Each row below holds a small network's activations on one input, seen along a few directions.
In each table, some parts of the input vary, and every possible input appears once, in random order.
A made-up example of a description, with smaller parts first: one of 4 places along a line, together with either a single point or one of 9 places around a ring or (one of 2 separate values, together with one of 5 places around a ring).
Shared parts are said once, and a part with two or three values counts as separate values.
In the rows, 128 means zero.

Other details of the inputs vary at random and push rows far along three fixed directions, the same in every table; ignore that.

Table:
r1: [172 153 185 210 135 137 116 132 100 169 129]
r2: [117 134 124 120 140 131 129 127 130 136 133]
r3: [112 129 129 130 118 128 133 133 135 134 135]
r4: [111  71  66 168 127  83  74 100  83 116  21]
r5: [125 126 133 114 134 125 139 125 118 125 132]
r6: [119 135 124 117 139 131 125 126 127 135 134]
r7: [116 127 136 124 119 131 128 128 126 119 137]
r8: [114 127 124 131 130 130 129 125 138 134 140]
r9: [126 127 125 119 136 126 137 134 116 121 137]
r10: [121 124 124 124 125 132 121 121 132 132 144]
r11: [118 120 131 124 125 125 138 141 130 134 132]
r12: [125 122 122 117 137 136 124 125 127 134 138]
r13: [187 152 106 110 104 130 134 134 203  77  90]
r14: [107  88  82 168 137  97  78  96  87 108  35]
r15: [118 134 126 122 126 128 119 122 131 133 141]
r16: [121 127 125 120 136 122 139 134 127 136 133]
r17: [117 123 123 130 129 131 128 124 138 133 142]
r18: [122 131 122 122 141 135 131 128 121 120 138]
r19: [121 121 122 123 141 135 131 128 132 135 137]
r20: [173 156 182 212 145 138 112 124 102 170 132]
r21: [113 132 124 130 129 128 129 124 138 135 139]
r22: [120 126 130 122 114 131 122 130 128 132 138]
r23: [122 129 127 119 141 134 129 125 122 120 137]
r24: [120 121 124 127 128 132 124 123 135 133 143]
r25: [122 127 132 116 120 124 127 138 123 133 133]
r26: [122 124 135 119 123 127 134 136 119 119 134]
r27: [128 116 125 117 135 126 134 133 125 134 137]
r28: [117 131 130 122 115 128 123 131 129 132 137]
r29: [127 125 129 116 136 125 135 131 117 120 136]
r30: [125 125 132 114 136 125 134 129 118 121 134]
r31: [121 121 128 124 115 132 124 130 130 132 140]
r32: [118 132 124 129 129 132 127 124 127 119 143]
r33: [244 177 163 187 118 136 115 133 176 126  81]
r34: [194 151 102 101 118 126 145 130 194  83  86]
r35: [116 128 137 124 117 131 132 124 126 123 134]
r36: [119 118 129 127 117 132 128 131 133 132 139]
r37: [117 130 132 125 129 130 124 119 129 119 141]
r38: [114 124 129 131 119 130 133 134 136 133 136]
r39: [119 130 131 117 121 123 130 139 124 134 131]
r40: [116 130 128 129 116 134 136 128 125 122 137]
r41: [115 137 125 124 127 128 122 123 133 134 139]
r42: [118 130 129 126 129 130 125 121 127 118 143]
r43: [117 130 132 120 123 122 134 139 127 134 130]
r44: [122 126 130 122 123 128 136 139 118 120 135]
r45: [125 128 129 116 133 126 141 126 117 126 132]
r46: [116 131 132 124 127 131 128 116 128 123 138]
r47: [121 127 134 119 121 128 140 132 119 124 130]
r48: [121 127 130 122 121 130 141 134 119 123 132]
r49: [125 122 132 115 119 126 127 137 122 133 134]
r50: [ 99  86  68 175 136  92  79  99  95 120  24]
r51: [124 131 126 114 134 121 132 133 122 135 133]
r52: [120 130 130 117 139 134 132 119 123 125 133]
r53: [122 122 125 121 137 123 139 135 128 135 133]
r54: [117 120 128 130 119 131 131 132 135 133 138]
r55: [195 140 108  98 104 126 132 138 203  91  87]
r56: [121 132 125 116 137 132 122 126 126 134 135]
r57: [121 132 126 119 138 135 135 120 122 126 133]
r58: [122 116 130 123 124 126 136 139 130 134 134]
r59: [186 149 108 104 108 121 140 141 208  93  82]
r60: [116 133 128 126 126 132 131 117 128 124 139]
r61: [124 120 122 120 139 136 128 127 130 134 138]
r62: [117 133 124 129 126 134 132 119 127 123 141]
r63: [185 137 179 203 152 134 124 134  94 170 129]
r64: [178 145 192 199 138 137 124 131  87 159 124]
r65: [124 115 131 120 122 128 133 138 127 133 135]
r66: [118 127 133 126 119 131 129 129 125 118 138]
r67: [121 124 138 118 124 127 133 134 120 120 132]
r68: [121 132 122 122 138 137 136 123 122 124 135]
r69: [120 129 125 122 125 131 118 122 131 132 142]
r70: [116 130 133 125 116 132 135 125 125 124 134]
r71: [129 124 126 112 132 124 128 131 120 134 136]
r72: [118 125 122 124 142 134 133 129 133 135 134]
r73: [121 131 126 117 135 121 136 133 125 136 132]
r74: [124 127 124 115 136 134 122 125 125 134 137]
r75: [126 128 127 113 132 122 129 132 121 134 134]
Description of these inputs: one of 5 places around a ring, together with either one of 6 places around a ring or one of 9 places around a ring.
The inputs of r19 and r54 match in every part but the place on the ring of 5. If r52 is changed in the same way as r19 into r54, which row does it become?
Answer: r35
The inputs of r22 and r69 match in every part but the place on the ring of 5. If r70 is changed in the same way as r22 into r69, which row does it become?
Answer: r60
Which other rows does r44 become when the place on the ring of 6 takes its other values? List them by row number.
Answer: r26, r47, r48, r64, r67
Which other rows does r74 become when the place on the ring of 9 takes its other values? List them by row number.
Answer: r2, r6, r12, r19, r50, r56, r61, r72
A walk changes only the place on the ring of 6. It starts at r34 and steps to r45. List the rest of the walk in order.
Answer: r5, r30, r29, r9

Table:
r76: [131 124 134 126 129 125 129 131 121 130 121]
r77: [128 127 129 134 126 129 126 119 127 126 129]
r78: [133 124 131 128 130 123 128 133 121 127 125]
r79: [135 123 130 125 126 129 128 131 119 132 123]
r80: [128 126 132 135 120 126 130 128 125 128 126]
r81: [129 126 135 128 129 125 132 131 121 128 121]
r82: [127 129 129 133 127 131 119 124 127 127 129]
r83: [129 127 127 133 137 124 129 130 126 130 126]
r84: [132 124 126 130 137 124 126 130 126 132 127]
r85: [136 123 127 128 128 126 127 133 118 129 127]
r86: [131 125 132 130 130 123 131 133 121 124 125]
r87: [128 133 126 131 129 120 124 127 129 138 126]
r88: [127 125 132 133 121 127 123 131 126 129 127]
r89: [126 131 128 135 126 131 125 122 126 126 127]
r90: [133 124 125 127 133 130 126 128 124 138 124]
r91: [128 128 131 130 128 128 135 131 120 127 121]
r92: [125 129 126 136 128 130 122 130 131 134 126]
r93: [127 124 127 136 127 127 128 124 131 133 128]
r94: [124 130 126 137 127 130 126 129 130 133 126]
r95: [130 129 129 131 136 126 127 125 122 122 127]
r96: [129 123 132 133 121 125 127 128 126 128 127]
r97: [126 129 131 135 120 128 127 132 125 129 125]
r98: [129 131 126 133 135 128 130 125 121 122 127]
r99: [134 127 128 126 132 132 124 123 120 130 125]
r100: [126 126 127 137 127 128 129 125 131 133 127]
r101: [134 123 122 130 135 127 125 130 123 134 128]
r102: [127 124 128 135 129 128 123 126 132 134 128]
r103: [167 134  69  79 105 112 136 130 210  60  62]
r104: [128 132 129 131 134 131 131 123 121 125 123]
r105: [130 125 129 128 136 127 127 128 126 136 122]
r106: [125 128 126 137 127 129 128 127 130 133 126]
r107: [125 128 127 135 128 129 121 130 131 134 127]
r108: [128 127 130 133 127 130 121 122 127 127 129]
r109: [145 166 158  93 126 158 161 144 166 128 193]
r110: [127 127 131 134 121 128 123 133 126 129 126]
r111: [132 127 128 128 136 126 124 125 121 125 128]
r112: [126 129 130 134 121 128 124 133 126 129 125]
r113: [146 165 158  92 126 158 157 145 167 129 193]
r114: [135 126 124 128 134 129 123 125 119 127 130]
r115: [128 123 128 135 128 127 126 124 131 133 128]
r116: [127 129 127 133 135 129 134 128 125 132 122]
r117: [126 126 127 134 128 129 121 128 132 134 128]
r118: [128 126 130 134 127 129 124 120 127 126 130]
r119: [129 129 123 135 136 126 133 130 124 129 126]
r120: [129 123 132 134 120 125 130 127 125 128 127]
r121: [129 132 131 129 122 118 126 130 123 133 125]
r122: [126 128 131 135 120 127 129 130 125 128 125]
r123: [126 131 129 134 127 132 119 125 127 127 128]
r124: [130 128 131 126 135 129 125 124 122 128 124]
r125: [129 136 129 130 128 122 122 122 124 131 128]
r126: [128 130 132 129 135 129 128 123 122 126 123]
r127: [128 127 130 130 136 127 130 128 127 133 122]
r128: [129 123 133 133 122 126 124 129 126 129 127]
r129: [ 15  92  81  55 118 120 139 119 112 113 165]
Describe the family of inputs behind these rows.
Answer: one of 3 separate values, together with either a single point or (one of 2 separate values, together with one of 4 places along a line) or one of 9 places around a ring
The inputs of r97 and r94 match in every part but the choice among 3 separate values. If r81 is changed in the same way as r97 into r94, which row does it become?
Answer: r127
A walk changes only the place on the ring of 9. It starts at r108 and steps to r118. List the rest of the walk in order.
Answer: r77, r129, r89, r109, r113, r123, r82
Which other rows does r100 become when the choice among 3 separate values takes its other values? List them by row number.
Answer: r80, r129

Table:
r130: [ 98  91 115  94 137 114 121 134  82 138 135]
r131: [171 140 131 194 148 124 110 111 103 132  74]
r132: [119 123 127 173 149 117 101 103  89 139 102]
r133: [158 125 118 169 120 126  99 104 137 115  87]
r134: [108 140 160 105 131 145 167 140 120 131 188]
r135: [191 162 161 133 141 144 160 154 166 133 147]
r136: [158 123 118 168 111 115  98 125 140 127  83]
r137: [188 159  96  62  89 128 152 133 243  52  81]
r138: [190 169 165 134 140 150 160 143 161 117 149]
r139: [110 133 157 104 131 139 167 152 126 148 185]
r140: [107 145 152 105 140 158 141 128 131 141 195]
r141: [156 127 123 164 109 113 103 130 135 128  76]
r142: [110 112 100 138 142 114 122 123 108 137  97]
r143: [ 98 112 137  82 140 133 136 131  83 129 173]
r144: [ 89 112 129 147 151 118 115 119  87 163 138]
r145: [109 102 105 146 121 119 104 115 120 138 108]
r146: [169 166 189 157 124 157 136 138 133 147 189]
r147: [ 51 108  52  26  87 111 133 124 174  66 118]
r148: [105 106 117 140 114 110 120 129 110 132  94]
r149: [ 75 104 109 117 136 128 114 123 111 147 140]
Describe the family of inputs behind these rows.
Answer: one of 2 separate values, together with either a single point or one of 9 places around a ring
Which other rows does r144 become when the choice among 2 separate values takes its other values? List them by row number.
Answer: r132

Table:
r150: [129 130 130 128 126 125 134 119 120 112 117]
r151: [132 126 130 121 127 128 127 122 119 117 116]
r152: [132 130 116 128 137 127 116 120 129 126 126]
r153: [132 128 118 127 130 131 113 120 127 122 126]
r154: [128 123 123 132 124 124 112 121 139 132 127]
r155: [131 120 122 128 115 123 121 132 131 135 121]
r156: [123 137 123 136 122 131 122 119 127 113 123]
r157: [138 119 125 121 129 117 124 138 122 127 119]
r158: [123 139 115 132 144 133 126 120 131 126 118]
r159: [130 133 114 129 140 128 119 120 130 127 124]
r160: [118 132 127 143 115 123 124 120 139 119 125]
r161: [125 135 124 132 122 134 119 120 126 115 122]
r162: [134 107 122 133 132 129 137 139 127 120 120]
r163: [126 125 127 130 109 127 124 134 131 131 117]
r164: [129 125 132 126 119 122 130 137 121 117 114]
r165: [136 110 120 131 138 134 137 122 126 117 122]
r166: [135 126 120 121 142 122 130 121 123 126 118]
r167: [127 123 125 132 121 126 112 121 138 130 126]
r168: [207 159 204 239 158 147 102 124  76 182 141]
r169: [128 127 129 133 121 115 137 135 123 113 118]
r170: [129 130 127 131 127 121 137 118 121 109 120]
r171: [132 130 143 120 128 151 147 135 161 131 174]
r172: [131 123 131 123 121 123 126 138 121 121 114]
r173: [124 128 120 134 131 124 118 121 141 135 124]
r174: [118 133 121 136 136 128 124 122 143 134 117]
r175: [130 128 131 124 125 127 131 120 119 114 116]
r176: [129 125 118 130 125 120 127 132 134 140 119]
r177: [128 129 123 125 141 121 136 138 126 128 110]
r178: [117 132 128 139 114 127 121 121 139 121 123]
r179: [131 146 150 109 109 143 150 145 147 134 163]
r180: [132 121 120 128 118 120 122 132 132 137 122]
r181: [121 130 120 134 135 126 121 121 142 135 120]
r182: [127 127 131 129 120 119 133 136 122 115 116]
r183: [134 150 143  99 148 144 160 134 141 131 159]
r184: [138 121 125 119 133 125 125 121 120 122 120]
r185: [138 123 122 120 140 122 127 121 121 125 119]
r186: [127 133 123 129 124 134 115 121 126 118 122]
r187: [129 148 149 114 110 140 153 144 148 132 164]
r188: [130 116 113 138 135 139 126 121 133 117 129]
r189: [133 143 143 108 130 140 137 133 157 139 172]
r190: [135 123 128 119 129 127 126 121 120 121 117]
r191: [130 130 122 127 126 133 114 120 127 121 123]
r192: [124 125 127 132 117 129 113 121 138 129 123]
r193: [127 136 114 130 143 130 122 120 130 128 121]
r194: [136 127 140 116 122 148 157 145 154 135 169]
r195: [139 122 123 119 135 122 125 121 121 124 120]
r196: [126 128 119 130 129 122 130 132 135 140 115]
r197: [131 126 123 123 140 119 133 137 125 129 113]
r198: [127 149 153 114 116 147 140 134 153 129 167]
r199: [131 122 120 128 122 119 124 132 133 138 120]
r200: [129 123 125 128 111 125 122 132 130 134 118]
r201: [122 127 129 134 116 130 114 123 138 125 122]
r202: [122 131 120 132 129 124 134 132 136 139 112]
r203: [134 123 122 123 136 117 130 137 124 129 116]
r204: [136 121 124 121 134 117 126 138 123 128 118]
r205: [131 156 144 117 126 144 148 130 144 117 173]
r206: [ 39 101 137 140 121 120 135 129  60 159 174]
r207: [ 49  93 140 119 134 123 126 136  49 159 169]
r208: [137 118 127 120 127 120 124 138 122 125 118]
r209: [132 129 120 121 146 125 133 121 123 126 114]
The inputs of r196 and r181 match in every part but one. If r155 is changed in the same way as r196 into r181, which row does it become?
Answer: r167
Describe the family of inputs behind these rows.
Answer: one of 5 places around a ring, together with either a single point or one of 11 places along a line
Which other rows does r187 become when the place on the ring of 5 takes its other values? List them by row number.
Answer: r150, r156, r178, r182
Which other rows does r159 become when the place on the line of 11 takes its other values? List them by row number.
Answer: r152, r153, r156, r158, r161, r168, r186, r191, r193, r205
A walk changes only the place on the ring of 5. It starts at r180 and steps to r157. List the rest of the walk in order.
Answer: r195, r168, r154
